B = [124 115 129 111  99]
Find the entry just left of 99.
111
Find the first entry.
124
Find the 1st entry from the right.
99

Questions about the table below. Counting starts at 1.
1) Give the entry directly below the smallest entry.
2) Give the entry directly above the smallest entry.
3) Give the entry at row 2, column 1.
4) Give the entry at row 1, column 2.
5) Give the entry at row 1, column 3.
6) Give the top-right entry.
7) Give the entry directly below 126.
8) Give the bottom-left entry.
array([[131, 127, 121, 126, 131, 139, 104, 122],
       [138, 121, 132, 125, 136, 119, 107, 123],
       [107, 130, 151, 150, 138, 113, 150, 107],
       [103, 104, 152, 114, 129, 118, 135, 121],
       [106, 144, 114, 133, 110, 149, 152, 150],
       [115, 151, 108, 141, 136, 132, 107, 116],
       [152, 147, 149, 153, 116, 118, 108, 122],
       [105, 109, 105, 111, 144, 125, 145, 129],
       [144, 150, 110, 149, 141, 150, 123, 114],
       [136, 108, 145, 109, 141, 106, 110, 110],
       [105, 114, 132, 123, 140, 105, 122, 139],
       [132, 122, 144, 106, 149, 140, 114, 149]])
1) 106
2) 107
3) 138
4) 127
5) 121
6) 122
7) 125
8) 132

m =
[[125 129 127 130 129]
 [120 100 137 126 115]
 [133 126 131 127 126]
 [133 129 129 127 128]
 [119 110 132 128 121]
 [136 124 134 125 124]]
The bottom entry of the column that holds the smallest entry: 124
The second smallest entry is 110
The smallest entry in the last column: 115
The second largest entry: 136
The second entry on the main diagonal -> 100
Give the top-right entry.
A: 129
Give the bottom-right entry.
A: 124
The entry directly above 121 -> 128
Give the first entry, reading row by row.
A: 125
The top entry of the column that holds the smallest entry is 129
The fourth entry, reading row by row is 130
The entry just left of 110 is 119
